A small network was trained on made-up records. Each row is its average activation on records with the value named, seen along a few directions.
Related values have similar rows: they may be neighbours, one step apart, or belong to one group.
In the rows, zero is written as 500.
Random noise pushes rows far along 23 fixed directions. That doesn't count. These rows show it; they differ only by the noise:
386 426 583 576 829 515 617 650 331 753 356 523 635 668 742 478 655 244 350 474 203 505 279 582 434 438 323 556 436 490 536 564 376 440 627
706 550 381 412 378 505 460 474 716 506 426 345 432 394 380 406 610 754 474 609 598 563 495 319 520 658 585 482 405 589 617 532 586 359 520
485 567 396 664 765 510 451 496 723 556 501 538 444 424 630 418 684 661 519 540 615 315 102 587 509 486 384 703 730 624 599 579 578 416 473
473 342 504 295 398 423 414 387 539 592 571 489 359 414 544 443 235 493 432 624 313 601 674 481 297 425 608 512 465 480 606 580 375 521 503
499 648 611 375 489 450 484 496 529 463 557 474 556 500 386 538 524 696 568 482 625 449 462 406 489 412 466 482 646 623 582 536 421 625 466
442 629 676 489 548 491 529 472 425 489 731 583 576 361 441 592 553 356 575 315 579 498 533 354 506 487 554 562 720 372 427 633 358 605 374
371 363 394 563 652 573 597 631 462 322 600 563 468 400 443 345 422 468 421 372 620 531 415 551 428 556 513 551 664 496 638 547 484 684 453
615 539 414 447 488 425 695 343 576 536 332 343 468 526 642 276 385 630 499 324 684 585 414 538 411 536 563 615 461 645 342 496 493 391 588
467 541 466 413 552 551 452 434 397 669 457 453 558 532 553 378 311 464 552 484 578 602 364 581 540 436 503 655 604 265 412 511 365 406 551
468 373 312 437 467 527 461 231 436 435 432 551 362 620 328 568 399 544 571 653 686 640 321 336 701 631 557 343 462 521 315 368 542 480 472
191 441 481 531 406 484 597 480 371 454 552 500 517 478 365 411 347 482 548 404 573 358 365 693 677 396 599 589 575 501 413 411 380 544 680
469 567 456 454 280 482 506 553 609 524 412 413 501 180 402 509 558 440 544 567 409 464 487 406 439 616 612 436 391 509 391 637 530 441 467
437 559 454 345 654 548 658 535 371 564 378 402 565 540 618 408 536 435 535 343 603 281 327 625 455 602 301 437 527 189 722 446 363 532 620
321 461 373 537 605 474 418 358 527 332 607 473 399 538 610 528 302 690 571 324 441 611 457 588 347 354 644 608 601 589 376 538 460 543 463
494 527 565 578 431 548 433 616 500 521 522 532 664 586 356 735 665 389 454 435 430 547 695 280 570 792 389 408 379 395 574 433 375 508 473
580 543 521 575 480 624 595 686 485 462 432 413 787 346 543 538 543 497 400 421 741 473 456 474 311 635 570 516 589 428 684 499 369 538 376
470 816 555 482 537 501 392 626 535 751 403 453 631 354 486 353 502 340 487 451 397 702 658 207 427 589 635 677 401 455 373 602 314 410 560
418 487 366 555 536 510 638 376 374 396 604 517 366 467 579 288 553 435 513 378 524 285 370 667 610 537 519 580 586 395 518 423 520 475 580
465 473 440 456 644 334 520 345 337 447 535 540 440 520 509 400 543 592 390 417 458 394 583 457 480 587 361 539 407 543 817 491 355 661 589
588 414 496 308 301 525 587 366 504 412 701 312 581 520 452 547 620 446 460 618 512 444 520 497 535 538 520 424 662 341 568 568 544 243 381
431 313 487 521 690 556 568 469 686 443 365 581 600 575 713 509 620 467 356 600 692 579 499 463 419 277 639 298 707 505 492 534 741 352 453
380 588 222 541 478 420 369 294 427 361 387 694 581 458 685 419 467 607 563 354 561 345 463 485 454 612 334 494 613 561 479 442 426 666 532
456 242 508 548 226 524 481 531 466 397 579 612 823 594 354 534 415 380 301 607 601 662 700 542 593 559 391 501 747 463 471 494 497 472 349
623 525 419 640 375 613 578 541 553 403 615 613 420 619 454 469 681 465 440 403 375 520 683 485 667 740 533 635 417 521 318 300 555 420 486
461 769 464 521 563 618 518 430 646 453 649 176 252 755 521 490 483 596 709 258 541 493 307 346 406 741 619 441 564 492 505 296 399 393 494


Field J:
j5: 406 617 584 439 606 349 577 346 501 417 461 530 602 513 370 676 591 509 424 605 643 453 743 530 535 443 489 531 456 402 441 474 566 495 315
j17: 648 215 455 497 608 455 548 471 357 658 465 630 521 611 512 488 461 310 393 656 539 505 393 331 660 552 363 449 258 793 609 495 431 482 743
j18: 437 642 538 657 562 434 535 562 450 369 507 296 600 510 456 609 540 509 610 256 616 430 591 488 513 568 549 468 283 575 525 490 489 467 606
j1: 419 524 481 277 414 533 559 770 594 491 589 534 607 512 568 451 468 322 582 432 277 301 476 636 354 554 159 550 668 575 512 600 433 582 546
j8: 520 435 590 404 477 448 457 522 385 352 515 472 628 492 331 806 570 574 523 552 534 523 608 355 501 472 485 268 382 570 632 567 476 631 465
j13: 680 345 463 681 374 388 438 301 496 479 582 524 702 723 543 865 513 591 526 345 550 494 362 498 537 839  89 536 531 672 498 498 377 505 405
j16: 462 422 544 463 231 466 413 566 458 300 741 483 447 483 318 394 429 492 513 499 395 527 850 591 657 272 564 425 564 436 532 548 704 512 545
j10: 742 463 524 622 345 568 595 522 430 507 678 541 580 385 429 446 598 579 305 404 481 638 599 444 554 655 725 816 494 539 492 466 331 479 435
j7: 483 431 238 673 401 537 447 559 482 424 340 411 689 589 562 323 479 303 502 840 644 473 350 450 669 419 542 425 405 939 333 487 778 150 686
j3: 536 367 531 292 356 474 730 428 586 470 378 300 467 573 615 555 599 687 371 501 294 452 506 771 339 442 557 396 480 377 537 427 564 410 441
j4: 505 796 668 604 423 380 644 512 107 494 425 548 616 526 250 411 734 415 477 515 563 349 531 373 803 546 485 468 320 680 497 331 406 681 636
j14: 473 634 549 665 751 530 496 673 484 515 458 396 569 674 500 508 466 488 395 460 532 608 627 580 376 569 433 678 398 414 652 394 458 501 400
j6: 419 426 558 401 482 569 361 607 666 605 508 707 562 384 521 567 460 572 412 526 398 662 716 337 428 324 761 493 537 510 466 545 429 570 583
j15: 518 763 429 441 565 667 461 676 565 462 541 584 324 617 444 355 800 417 699 321 363 431 588 305 801 597 469 377 423 358 374 392 686 468 726
j2: 595 485 384 429 266 772 620 669 331 468 272 698 768 488 480 552 801 711 325 574 445 461 344 464 576 595 677 334 564 419 530 215 405 670 539
j12: 471 481 568 476 799 398 405 292 426 551 675 605 460 710 499 630 527 327 460 599 505 563 464 345 530 577 293 526 639 464 560 534 424 535 305
j9: 582 418 675 599 450 680 393 688 717 404 701 445 361 607 676 779 338 554 573 615 462 312 690 735 263 241 665 403 507 508 672 299 587 450 410
j11: 348 526 473 460 483 393 539 425 662 486 510 527 482 507 453 424 414 438 484 252 555 567 724 390 454 684 432 555 543 442 453 522 440 560 527
A value of J combines one of 3 hidden first parts with one of 6 second parts; all combinations occur once.
j3 and j9 share the first part; j3 and j12 share the second. Which value has the first part of j12 and the second part of j9?
Answer: j17
j11 and j14 share the first part; j11 and j6 share the second. Which value has the first part of j6 and the second part of j14?
Answer: j5
j7 and j1 share the first part; j7 and j13 share the second. Which value has the first part of j13 and the second part of j1?
Answer: j18

Field Z:
z1: 368 443 470 443 551 328 744 432 394 462 580 390 495 419 385 438 633 274 375 623 309 427 413 472 549 523 550 644 342 841 380 622 493 376 552
z6: 433 469 194 592 672 333 395 428 711 350 459 270 536 554 583 447 658 664 358 462 276 653 433 357 237 795 260 558 449 817 655 732 555 353 398
z8: 214 501 411 406 446 329 514 261 731 457 362 579 317 571 696 320 261 357 463 652 447 472 596 531 184 468 442 360 708 691 326 446 589 552 340
z13: 369 526 675 485 577 333 687 344 681 661 394 386 405 591 638 537 635 330 564 350 569 362 205 178 325 668 394 135 599 772 562 568 415 533 559
z5: 727 702 474 291 258 517 521 374 430 459 346 460 427 395 515 505 640 658 678 323 396 630 407 357 454 607 454 227 541 292 260 599 593 643 347
z9: 501 468 438 565 709 442 389 420 423 579 392 282 337 672 677 610 357 723 592 135 205 781 436 530 319 549 490 476 205 377 559 545 390 544 657
z11: 589 830 575 346 396 348 320 337 247 599 466 318 290 676 400 349 535 669 596 659 215 404 611 493 597 490 332 449 269 411 689 386 429 530 557
z14: 150 407 252 451 495 384 540 480 439 192 510 638 600 470 340 208 351 491 451 468 584 512 543 664 628 386 374 598 716 678 332 581 636 634 547
z4: 475 481 554 406 129 525 608 186 679 568 508 422 312 502 565 612 276 508 655 472 608 464 409 589 459 541 808 395 638 364 160 296 464 391 422
z7: 531 671 438 710 394 599 179 480 659 468 670 639 407 698 624 588 332 682 761 217 554 410 663 511 581 592 410 587 584 441 460 261 421 549 615
z2: 530 654 603 713 765 415 208 206 299 611 572 592 354 749 666 604 458 658 546 402 452 585 513 331 513 420 540 521 467 466 651 337 322 637 504
z12: 715 651 512 435 525 629 444 453 435 344 588 540 447 514 605 803 696 476 752 378 383 574 573 452 513 446 490 305 474 209 200 586 744 466 291
z3: 374 352 249 786 409 505 519 439 414 413 283 374 492 568 618 156  20 362 441 518 833 502 364 768 392 645 475 503 519 564 550 272 548 498 521
z10: 773 357 454 317 559 603 608 371 424 536 502 705 332 334 539 660 478 506 575 563 676 475 163 328 408 679 476 372 554 516 485 513 392 756 315
Z is arranged as a line.
A walk along Z starts at z1 and steps to its neighbour z9. Put z5, z14, z4, z7 in the order it reaches them.
Answer: z14, z4, z7, z5
List every value one step from z11, in the order listed.
Answer: z13
List every value one step from z10, in the order listed.
Answer: z6, z2

Field T:
t9: 287 500 487 492 731 350 288 266 331 449 435 645 740 561 699 435 470 404 413 587 603 624 527 425 402 246 371 337 903 352 608 658 566 589 348
t8: 551 367 437 433 406 619 578 535 516 541 435 502 442 683 379 649 310 575 556 587 614 518 383 479 593 613 585 480 281 709 380 245 376 502 637
t5: 676 651 549 573 442 496 484 335 315 624 428 586 350 568 523 539 553 404 618 577 454 459 454 453 677 561 508 463 299 457 301 328 528 498 514
t13: 325 375 389 372 517 519 513 520 633 561 644 545 388 489 457 537 577 423 539 542 324 328 338 369 560 593 483 487 494 645 559 542 383 422 709
t4: 576 606 698 455 433 362 617 505 400 611 449 329 640 605 392 485 694 528 402 473 424 475 494 487 545 586 273 507 467 504 648 558 402 490 485
t2: 336 414 516 367 592 500 492 433 439 496 650 725 222 526 429 549 476 411 546 634 266 456 412 404 535 412 547 403 532 632 417 471 448 695 503
t6: 282 622 835 413 503 367 456 401 629 748 523 525 493 676 370 634 534 566 501 424 470 484 599 391 595 419 481 450 625 383 565 399 295 574 587
t11: 640 637 629 458 430 415 541 481 340 574 516 372 555 378 669 523 399 187 628 629 436 330 544 556 369 369 491 523 334 630 373 627 502 372 469
t10: 662 822 600 383 599 450 297 372 549 682 570 621 404 583 629 423 543 658 529 700 414 388 651 537 489 346 419 795 588 458 542 414 417 457 410
t3: 640 365 533 731 271 445 528 297 464 388 621 635 542 359 541 718 432 569 474 464 648 457 467 487 461 550 676 571 537 782 385 450 434 604 332
t1: 343 427 473 398 431 447 505 445 620 562 446 389 643 454 593 544 316 516 468 458 523 503 514 627 311 474 490 558 614 384 523 570 380 419 488
t12: 606 422 380 534 294 475 482 450 472 268 392 624 571 471 478 383 380 626 448 636 708 602 658 436 506 384 622 421 484 878 338 453 662 573 456
t14: 484 464 519 574 607 568 465 547 576 497 516 444 715 547 759 457 448 544 501 246 644 615 603 573 450 213 652 562 668 362 462 602 554 305 631
t7: 476 415 354 389 492 596 580 582 511 447 661 488 482 565 400 410 317 470 534 708 656 274 255 620 565 539 426 697 575 798 554 377 389 456 577
T is arranged as a line.
A walk along T starts at t10 and steps to its neighbour t12. Put t9, t5, t3, t7 in the order it reaches them.
Answer: t7, t3, t5, t9
List every value one step from t1, in the order listed.
Answer: t8, t14
List every value one step from t13, in the order listed.
Answer: t4, t2
